These are the activations of a small neural network, seen along a few directions. Each row is one input.
Each table varies a few parts of the input and shows all the possible inputs, shuffled.
A made-up example of a description, with smaller parts first: one of 2 separate values, together with either a single point or one of 11 places around a ring or (one of 6 places along a line, together with one of 8 places around a ring).
Shared parts are said once, and a part with two or three values counts as separate values.

Other details of the inputs shift rows strongly along two fixed directions, in all tables alike. That doesn't count.

A family of inputs:
R1: [ 55 -11 -31  59 -26 -36 -40  34  32 -15   7 -32]
R2: [ 29   0 -24  74  37 -18 -13  48  -6  -3  10  11]
R3: [-100   11  -82   -1 -103    3  -54  -89  -32   89   22   89]
R4: [ 55  -9   4  58  -8 -44 -30  39  29 -10  -5 -12]
R5: [-16  31  32 -58   6  34  37 -19  10 -30  13 -43]
R6: [  1   3  41 -61  30  13  14 -48 -23  -1  -4 -31]
R7: [ 39 -38 -42  70 -11 -18  -2  39   7 -30 -38  -4]
R8: [-13   1  36 -56  61  35  18   1 -10 -11  29  -4]
R9: [-16  -8  18 -52  47  40   9   1 -12 -17  38 -35]
R10: [-14 -21  43 -79  26  36  38   6  -8  -3 -35   2]
R11: [-17  33  46 -38   9  19  39 -14   7 -16   3 -10]
R12: [ -1  -5   0 -29 -26 -17 -15  -5  16  17  22   5]
R13: [-20  28  44 -57   9  18  45 -18   0 -22  11 -30]
R14: [ 54   7   2  70  19 -30 -15   6 -14  -2 -32  -9]
R15: [-117   -1  -84    8  -70   -1  -40  -34  -35   80   58  109]
R16: [  7   2  54 -68  19  -1  10   5  19  20   6  -8]
R17: [ 19   8  17   7  19  -9  -8 -27 -13  -1 -21  -9]
R18: [ 37 -40 -50  76 -21  -7 -15  40  11 -34 -36 -19]
R19: [ 38  33 -14  93  -4 -31  14  34  20 -14 -16   1]
R20: [-18 -25 -12 -17 -11  16   9   1   3   2 -32  31]
Each input here is: one of 4 places along a line, together with one of 5 separate values.
The inputs of R16 and R4 match in every part but the place on the line of 4. If R10 is changed in the same way as R16 into R4, which row does it become? -> R20
Which other rows does R12 become when the choice among 5 separate values takes its other values? List them by row number. -> R6, R7, R13, R15

A family of inputs:
R21: [-22  17   9 -42 -21  14   5 -25   1  22   3   4]
R22: [-13   9 -23  27 -19 -19 -28 -10  -7  25   7  26]
R23: [-16 -13 -26  10 -24  -3 -21  -5  -7  22  -7  34]
R24: [-13  -7 -16  -2 -27   2  -1   0  12   6 -11  20]
R25: [ 28  10  45 -25  47  15  14  10   2 -17   6 -44]
R26: [-19   7 -21  18 -17 -17 -15 -15 -10  25  19  27]
R27: [ 13  -9 -22  38 -15 -14 -12  23  10  -1 -11  18]
R28: [ 46   7  44  -2  51  -5  21  22   4 -37   6 -51]
R29: [-33  19  20 -44   5  11   4 -18   1  16  22  12]
R30: [ 22 -11  18 -17  18  13   9  13   9 -12 -18 -22]
R31: [ -1  14 -33  59 -37 -32 -28   7  10  19   4  32]
R32: [-19 -11 -23  10 -37  -9  -5   0  -1  18  -4  33]
R33: [-13  13   9 -21 -22  -5  11 -18   6   3   1  -7]
R34: [-15  -9 -26  16 -12  -2 -15   8   1  26  -4  26]
R35: [ 21   9 -36  85 -13 -29 -16  25  -4 -13  16   0]
R36: [-12  15  -1   1  -9 -14  -4  -4   0  12  13  15]
R37: [-28  -7 -39  29 -22   5 -12  10  -3   8  13  32]
R38: [ 17 -11  33 -34  46  25  18  17   1 -16  -4 -31]
R39: [ 12 -15   6 -11  34  15  13   9  -8 -27   6 -22]
R40: [-33 -13 -12 -35 -33  11   6 -26  -3  14  -7  20]
R41: [ 22  14  27 -15  10  -1  13   0  18 -18  -6 -27]
R42: [ 14  10 -10  41  -2 -18 -18  13   4   9   1  -2]
R43: [-31  16   3 -22   2  19   0 -15  -9  14  25   0]
R44: [-13  -9 -11   0 -23   0  -3   2   9  11  -7  23]
R45: [ 32   6 -24  78 -20 -42 -18  23   6  -1  -1   5]
R46: [-18  -8 -17   2 -10  -2  -3   7  -8   9   7  26]
R47: [-14 -14  -2 -20   9   7   2  -5  -8   7   6  14]
R48: [ 19 -13 -54  91 -15 -23 -17  39  -3 -17   3  12]
R49: [  0 -16 -45  55 -37 -20 -31   5   1  16 -16  33]
R50: [ 26 -18  31 -41  27  13  26  -1   6 -26 -17 -35]
R51: [-19   9 -19  19 -16 -10 -24 -14 -11  26  14  25]
R52: [ 38   2 -40  88 -29 -44 -22  10  10  -4 -10   2]
R53: [ 22 -15 -43  80  -4 -12 -23  36   2  -3  -5   7]
R54: [-24 -12   1 -30  14  22  -3  -9 -13   5   8   9]
R55: [-10  11  -6   2 -31 -13   1 -13   2  11   4  10]
R56: [-41  14  -2  -8   3  25  30 -29 -28   7 -37  40]
R57: [ 41  10  42   1  53   5  17  23  11 -40   9 -52]
R58: [-25 -12   3 -33   5  11  -5 -12  -9  15  -2  15]
R59: [-20  35   4  22   0   9  27 -29 -28   4 -27  25]
R60: [-15 -17 -26  10 -31  -9  -9 -10  -2  21  -6  31]
R61: [ 50 -14  38 -12  43   1  24  31   8 -40 -16 -43]
R62: [-30 -12  -1 -34   3  20  -5 -14 -13  18   6  22]
R63: [ 10   4 -13  47   4 -14 -21   4  -7  -1  11  -3]
R64: [ 21 -16 -48  91 -13 -28 -18  39  -1 -10   0  14]
R65: [ 44   9  34   6  52   8  10  22   4 -32   5 -54]
R66: [-75  -6   1 -88  -4  46   5 -39 -26  26  23  31]
R67: [ 31  10  52 -29  30   6  22   6  16 -25  -4 -42]
R68: [ 43 -11  35  -7  55  11  21  35  12 -40  -8 -41]
R69: [-11  15   5 -21 -18   6   1 -18   8  10  -5 -10]
R70: [-65  -3  11 -97 -29  29  20 -39  -8  28   5  33]
R71: [ 45 -13  35 -11  50   1  23  34   5 -40 -12 -43]
R72: [ 24   8  49 -34  24   1  26  -1   6 -20   0 -39]
R73: [ 30 -17 -43  72 -26 -23 -24  18   9 -13 -30   0]
R74: [ 23   6  38 -22  48  20  12   2  -9 -32  13 -49]
R75: [-14   6 -14  16 -32 -13 -20 -21  -3  27   2  22]
R76: [ 45 -18  22  -1  56   8  17  25  -1 -43  -4 -43]
R77: [ 47  11  42   1  47  -6  13  24  15 -33  -2 -46]
R78: [-62  19  23 -90 -23  28   7 -48  -6  46  16  25]
R79: [  3   7 -17  17 -25 -22 -11 -15  -3  15   3  16]
R80: [ 17  -9  37 -37  41  16  21  18   9 -23  -7 -25]
R81: [-27  12  15 -50 -15  11   1 -38   0  12  -1  -5]
R82: [-76  -2   1 -86  -7  51  10 -30 -19  31  25  29]
R83: [ 45   5  32   0  55   4  18  13  -3 -45  11 -57]
R84: [ 54 -18  29  -8  46   0  17  23   6 -37 -18 -40]
R85: [ 46 -13  31 -14  29   4  30  24  14 -49 -25 -56]
R86: [ -4 -16 -49  55 -25 -27 -27  10  -4  16  -5  37]
R87: [ -8  14  -5   4 -17  -5 -13  -7   0  24   5  13]
R88: [  8 -11 -26  39 -30 -11  -5  16  18  -8 -20   4]
R89: [ 32 -14 -37  73 -13 -21 -23  34   9   1 -19  10]
R90: [ 39 -11  32  -5  56  15  20  35  10 -45  -3 -44]
R91: [-20  11 -31  45 -28 -21 -16   0  -8  17  24  28]
R92: [-21   8  10 -26  11   5   3 -22 -11   9  25   3]
R93: [-16  -6   2 -39 -10  20   6 -10   5  10 -13   4]
R94: [-62  -6   9 -97 -23  35   7 -48 -11  32  -1  31]
R95: [-10   8   8 -19   5  -8  -1 -17  -6  14  12   5]
R96: [-22   9  10 -35 -10  -2   1 -28  -7  24  14  16]
R97: [-76  22  16 -81 -11  36  11 -40 -12  29  41  27]
R98: [ 36   5 -31  77 -24 -34 -28   8   8  -4 -15  -3]
R99: [-15 -10 -42  33 -47  -5 -17   2   8  17 -18  22]
R100: [ 14  12 -11  38 -26 -20  -8   5  19  -8  -9  -8]
R101: [-22  10  12 -34  -9   5  -8 -28  -8  25   9  15]
R102: [ 23   6  21 -16   9  -6  13 -12   8 -20  -8 -36]
The inputs of R44 and R67 match in every part but one. If R70 is changed in the same way as R44 into R67, which row does it become? -> R55
The inputs of R85 and R33 match in every part but one. If R50 is changed in the same way as R85 into R33, which row does it become? -> R52
The inputs of R51 and R62 match in every part but one. If R29 is changed in the same way as R51 into R62, which row does it become? -> R68
What is each input in this table made of? -> one of 2 separate values, together with either a single point or (one of 5 places around a ring, together with one of 8 places along a line)
Which other rows does R94 become when the place on the line of 8 takes its other values? List them by row number. -> R23, R49, R54, R58, R62, R66, R73
Which other rows does R88 become when the choice among 2 separate values takes its other values? List them by row number. -> R100
A walk changes only the place on the ring of 5. It starts at R75 and steps to R78. List the rest of the walk in order. -> R67, R72, R79
A walk changes only the place on the line of 8. It starts at R69 and steps to R21. List the rest of the walk in order. -> R78, R87, R42, R25, R65, R43
Which other rows does R60 become when the choice among 2 separate values takes its other values? List them by row number. -> R79

A family of inputs:
R103: [  8  18  29 -21  -4   7  11  16  29 -11   1 -37]
R104: [  5 -17  -1  22  36  22   1  37  -4 -13   0  -9]
R105: [-11 -15   7   3  25  12  -5  13  -8   9 -11  29]
R106: [ -1  21  41  16  25  -7 -10   3   3  -4  13   4]
R107: [-15 -37 -10 -35  -3   8   4   5  -6   2  21   1]
R108: [ 18 -18 -33  30 -15 -39 -13   8  -3  20   7  27]
R109: [ 34  -6  34 -49  40 -14  21   2   0 -10  11 -24]
R110: [13 -6 -7 37 27 -3 -7 22 -7 11 -8 25]
R111: [-44   3   7 -30 -38 -28 -17 -35  -2  33  39  40]
R112: [-43   8 -21 -40 -29  11 -21 -57 -22  58  -3  44]
R113: [-50 -20  -6 -46 -45  15 -13 -10   7  28 -24  50]
R114: [ 10 -43  30 -51  23   1   3   9  -8 -25  -1  -5]
R115: [  1  21  32 -31  46  12  13   6 -12   8   4   4]
R116: [ 19  16  20  -9  -3 -12   9   7  28   7 -19  -8]
R117: [ 43  -2  -4  21  16 -31   0  31   5 -23  25 -38]
R118: [-68 -16 -28 -15 -44  25   9 -20 -25   2  -2  39]
R119: [-23  25 -43  60 -17 -11 -26  19  -7  28  26  34]
R120: [ -9 -19 -11 -12 -20  18   3  26  17   0 -17  -5]
R121: [-64  22 -18 -30 -14  26  -3 -15 -19  50  33  48]
R122: [-16   5 -47   1   1  19  -9 -19  49 -47  21  32]
R123: [  1   0 -39  48 -37 -40 -29   9   4  10  40  12]
R124: [ 50 -15  12  16  11  -5  10  33  25 -11 -39 -19]
R125: [-23 -20   9 -16  -5  11  19 -14 -19 -17 -26  19]
R126: [  7  21  26  32  -4 -23  15  -9  -1 -28  -9  -9]
R127: [-23   9  14 -51  11  29  49 -19 -16  -6   1 -15]
R128: [ 20  21   6  49  -2 -33  13   0  -3 -23 -16  -9]
R129: [ 40 -12  -5  19   3   8  10  45  24 -19 -23 -33]
R130: [ 41   8   6   7  27  10  -2  -4  -3 -14  -4 -53]
R131: [ 52   7  -1  30  18 -14 -15 -12  -2   1 -22 -25]
R132: [ -9 -22   4   7  25  29  -8  31 -10 -18   3   2]
R133: [ 15  19  14 -20  -7   6  10  23  21  -9  -3 -31]
R134: [-60  20   0 -25 -65   9 -13 -18  21  32  22  25]
R135: [-20   3  12 -31 -15 -26  -8 -21  -3  21  31  21]
R136: [ 27 -31   5 -12  17 -19   7   8  -1   0   4   0]
R137: [-10  -8 -15 -13  -6   6 -17 -36 -14  31 -16  17]
R138: [ 39  15  10  11  27   3  -5  -5   1 -18  -1 -60]
R139: [ -5  15 -43  65 -37 -35   5  -8 -14  15 -17  40]
R140: [  5  -6  10 -12  18  26  46   0 -10 -26 -10 -24]
R141: [  4  15 -13  58 -32 -31 -48 -31   2  17   0  10]
R142: [-14   7 -51  63 -10  -2 -19  25 -10  29  15  36]
R143: [ 11  19   1  55  21  -5 -10  28   6  -6  22 -14]
R144: [  7  16  45 -18 -15  -8  -1   2  27  -5  -9  -9]
R145: [ 45  -1 -11  26  21   7  -9   4  -5 -12  -9 -44]
R146: [-20 -24  21 -55   8  28 -13 -38 -16   3 -22   0]
R147: [-21   7 -11 -38 -25  20  10   6  14  23  -5   5]
R148: [ 12 -26  -3   6 -14  17  -6  39  18 -27 -24 -17]
R149: [-32  25  61 -68  39  22  12 -23  -5  16  21   6]
R150: [ 10  19  -6  55  -8 -15  19   7   0 -28   1 -25]
R151: [22  7 23 -7 49 10  8 17 -9  0 -6  4]
R152: [-10 -20  14   1  26  14 -13  17 -12  -5 -12  26]
R153: [-16  22 -27  36 -31  -8  15  -5 -13  -1   8  10]
R154: [  5  18 -17  41 -22 -29 -42 -26  -3  19  -3   8]
R155: [-24 -15  37 -95  31  37   6 -46 -15  12 -18 -14]
R156: [-57   4  -7 -28 -47 -11 -18 -27  -1  27  57  26]
R157: [-30  20 -37  78 -61 -24  -7 -11  -4   1  13  22]
R158: [ 21 -21   8  -4  -1  -1   2  25  22  -8 -40  -3]
R159: [-27 -41  -5 -45  -7  12  -3   5 -11  -7  21   4]
R160: [-15 -15 -12  12 -11  -3  19 -10 -14  -5 -29  22]
R161: [ 29 -22 -12  20  19  12 -15   7  -4 -20 -18 -41]
R162: [ -3  15 -14  15  -9   4  31  -5 -11  -7   0  -6]
R163: [ 24   2 -11  -6  33   9   0 -16  50 -62  -1  19]
R164: [ 20  21  42 -10  52   3  11  10  -3  -4   5 -11]
R165: [ 44  -3  13   9  20 -40  -1  16   4 -12  11 -16]
R166: [-11 -25 -20   3 -11  23 -28 -12 -14  -6  -9  -6]
R167: [ -9  -3 -23 -20 -14 -14  -3   1  -7  16  33   6]
R168: [ -1  10 -48  48 -54 -13 -15  23  20  25  -5  19]
R169: [ 12 -10  -5 -13  17  24  -5 -12  -9  -3  -6 -32]
R170: [-43  -9   0 -42  -7  31  34 -14 -23 -10  -5   3]
R171: [ 31 -18  -8  -3  14  -8  10  20  -1  -9  22 -22]
R172: [ -4  22  37   1  29  15  -1  12   3 -15  30 -24]
R173: [ -6 -39   5 -32   7 -11   4  -3  -2   7   2  11]
R174: [ 52 -32 -12  26  20 -12   5  38   3 -26  12 -31]
R175: [ 26   1  17 -15   5   0  15  16  22   2 -31  -9]
R176: [-27  -2  24 -57  42  49  23   3 -12  10  18  -2]
R177: [-13  22 -41  71 -43 -40  -1 -13 -10  17 -12  42]
R178: [ 28  11  -8  22 -18 -21  -4  20  21  10 -26   7]
R179: [ 28  17  24 -18  24  -4  -8 -27  -5   1 -11 -31]
R180: [-19  19  44 -61  10  28  -4 -45  -2  -1  25 -42]
R181: [ -6  21  -2   0  -7   3 -24 -25  -4   4  14 -26]
R182: [ 44  12  14  47  -9 -31  -7  25  36 -11 -21 -18]
R183: [-28  -3  -3 -17 -12   9  29 -26 -20  11 -16  33]
R184: [  9  10 -20  31  -5 -20  19  -2 -15  -5 -24  16]
The inputs of R126 and R157 match in every part but one. If R149 is changed in the same way as R126 into R157, which row does it become? -> R143
The inputs of R164 and R119 match in every part but one. If R175 is changed in the same way as R164 into R119, which row does it become? -> R147
The inputs of R179 and R138 match in every part but one. If R163 is changed in the same way as R179 into R138, which row does it become? -> R122
What is each input in this table made of? -> one of 2 separate values, together with either a single point or (one of 5 separate values, together with one of 8 places along a line)
Which other rows does R171 become when the place on the line of 8 takes its other values? List them by row number. -> R107, R117, R123, R156, R159, R167, R174
Which other rows does R129 become when the choice among 5 separate values takes its other values? List them by row number. -> R140, R169, R174, R176
Which other rows does R103 become when the choice among 2 separate values takes its other values? List them by row number. -> R182
